M =
[[-41  -3  13  40  34   3   2   0 -37]
 [ 13 -42  37  18  19 -39  43   0  14]
 [-32  21  -8  18  14  23 -17   0 -30]
 [ 35 -29  23  -9  -4 -31  36   0  34]
 [-36  28 -12  17  13  30 -23   0 -34]
 [ -8 -18  21  21  20 -15  20   0  -6]
 [-33  17  -4  21  17  20 -13   0 -30]
 [ -4 -25  25  22  21 -21  26   0  -2]
 [  9  30 -21 -23 -21  25 -18   0   8]
 [ 27 -44  37   7  10 -43  47   0  28]
 [ 22 -46  39  13  15 -44  49   0  23]
 [  2  19 -11 -11  -9  16 -10   0   2]
 [-11  -3   9  14  13  -1   7   0  -9]]
Rows and columns are counted from 1.
row 1 col 1: -41
row 2 col 9: 14
row 7 col 3: -4
row 10 col 2: -44
row 9 col 1: 9
row 1 col 3: 13
row 9 col 4: -23
row 11 col 2: -46
row 3 col 7: -17
row 7 col 9: -30
row 3 col 1: -32
row 12 col 3: -11
row 9 col 7: -18
row 5 col 3: -12
row 3 col 2: 21
row 13 col 9: -9
row 2 col 2: -42
row 8 col 8: 0
row 5 col 6: 30
row 1 col 2: -3
row 8 col 2: -25
row 9 col 6: 25
row 13 col 3: 9
row 4 col 5: -4
row 12 col 8: 0
row 10 col 5: 10
row 12 col 2: 19
row 13 col 4: 14
row 4 col 8: 0
row 12 col 4: -11
row 13 col 5: 13
row 1 col 7: 2
row 4 col 9: 34
row 6 col 1: -8
row 8 col 9: -2

W =
[[ 30 -15 -37 -34 -11 -20  38  35  34 -14 -33]
 [ 31 -15 -42 -34 -16 -22  39  42  37 -16 -32]
 [ 36 -22 -35 -38  -6 -16  38  38  40 -17 -33]
 [ 29 -20 -38 -38  -5 -23  38  39  36 -15 -35]
 [ -9 -10  28  28  40  36  27  24  30  36  24]
 [  7 -18  11  -9  33  20  28  27  35  28   9]
 [ 36 -35   8  14  42  36 -22 -15  -4  32 -39]
 [ 28 -21 -44 -40  -8 -24  35  34  40 -20 -34]
 [ -9  13  46  52  22  36   3  -2  -4  34  34]
 [-11 -11  26  26  38  33  28  29  26  29  21]
 [ -7 -13  31  34  39  38  22  19  15  33  26]
 [ 28 -21 -23 -36  -5 -17  31  34  31 -13 -24]]
Indices start at 1.
(1, 1): 30
(5, 9): 30
(5, 10): 36
(3, 11): -33
(9, 5): 22
(7, 11): -39
(1, 11): -33
(9, 9): -4
(2, 10): -16
(1, 8): 35
(1, 10): -14
(6, 7): 28
(3, 7): 38
(11, 3): 31
(5, 8): 24
(6, 11): 9
(12, 7): 31
(1, 7): 38
(8, 9): 40
(9, 2): 13
(6, 5): 33
(4, 6): -23
(1, 6): -20
(10, 6): 33
(2, 5): -16
(10, 8): 29
(2, 7): 39
(9, 10): 34
(3, 1): 36
(4, 2): -20
(12, 1): 28
(2, 1): 31
(6, 1): 7
(5, 6): 36
(4, 3): -38
(3, 8): 38
(12, 10): -13

data =
[[ -7 -34 -15   5   4 -49   5 -23  11  29   0]
 [ -7 -13 -11  21   8 -44  -2 -13   3  28  -3]
 [ -7 -36 -16   3   3 -50   6 -24  12  28   1]
 [ -7 -18 -12  17   7 -45   0 -15   5  28  -2]
 [ -7  -7 -10  26  10 -43  -4 -10   0  29  -4]
 [ -7 -23 -13  13   6 -46   1 -18   7  28  -1]]
Indices start at 1.
(1, 1) -> -7
(2, 2) -> -13
(2, 8) -> -13
(3, 5) -> 3
(1, 8) -> -23
(5, 7) -> -4
(3, 9) -> 12
(3, 6) -> -50
(4, 8) -> -15
(4, 1) -> -7
(3, 1) -> -7
(6, 6) -> -46
(4, 9) -> 5
(1, 3) -> -15
(6, 8) -> -18
(5, 8) -> -10
(3, 10) -> 28
(1, 4) -> 5
(2, 1) -> -7
(2, 5) -> 8
(3, 4) -> 3
(2, 11) -> -3
(2, 7) -> -2
(5, 3) -> -10
(4, 3) -> -12
(2, 6) -> -44
(5, 10) -> 29
(5, 9) -> 0

m =
[[  4 -16 -32  -4  -7 -10  -5   8 -11  -8  12   0   1   9  -6 -11]
 [  1   1  35  26   4   2  10  -6  38  -7  -8 -12  11  -4  -7  15]
 [  2  -4 -26 -17  -3  -8  -8   5 -27   3  12   5  -8  11  -5 -11]
 [ -1   2 -28  -8  -1  -9 -12   8 -23   6   9   9  -7   7 -10 -14]
 [ 24  15  30  -5   7 -30  23 -12  16 -10  15 -10   0  20   7  -2]
 [ -3  14 -15 -11 -24 -15 -18  -5 -15  -6   0  10   6   1  14   4]
 [ 22   2  27  -3  12 -20  25  -8  15  -8  17 -16  -1  21  -3  -1]
 [ 16 -29   4  19 -18 -16  25  -8  50 -45   0 -21  28  -7  29   8]]
Indices start at 1.
row 1 col 1 = 4
row 6 col 7 = -18
row 6 col 5 = -24
row 2 col 2 = 1
row 6 col 13 = 6
row 2 col 7 = 10
row 8 col 2 = -29
row 5 col 4 = -5
row 7 col 13 = -1
row 3 col 11 = 12
row 2 col 15 = -7
row 5 col 15 = 7
row 4 col 10 = 6
row 1 col 11 = 12
row 7 col 9 = 15
row 7 col 2 = 2
row 1 col 16 = -11
row 7 col 7 = 25
row 6 col 1 = -3
row 7 col 6 = -20
row 5 col 8 = -12
row 2 col 4 = 26
row 1 col 14 = 9
row 6 col 16 = 4
row 3 col 15 = -5
row 6 col 14 = 1
row 8 col 7 = 25
row 6 col 15 = 14
row 4 col 4 = -8
row 7 col 16 = -1
row 6 col 3 = -15
row 3 col 2 = -4
row 4 col 9 = -23
row 2 col 5 = 4
row 4 col 13 = -7
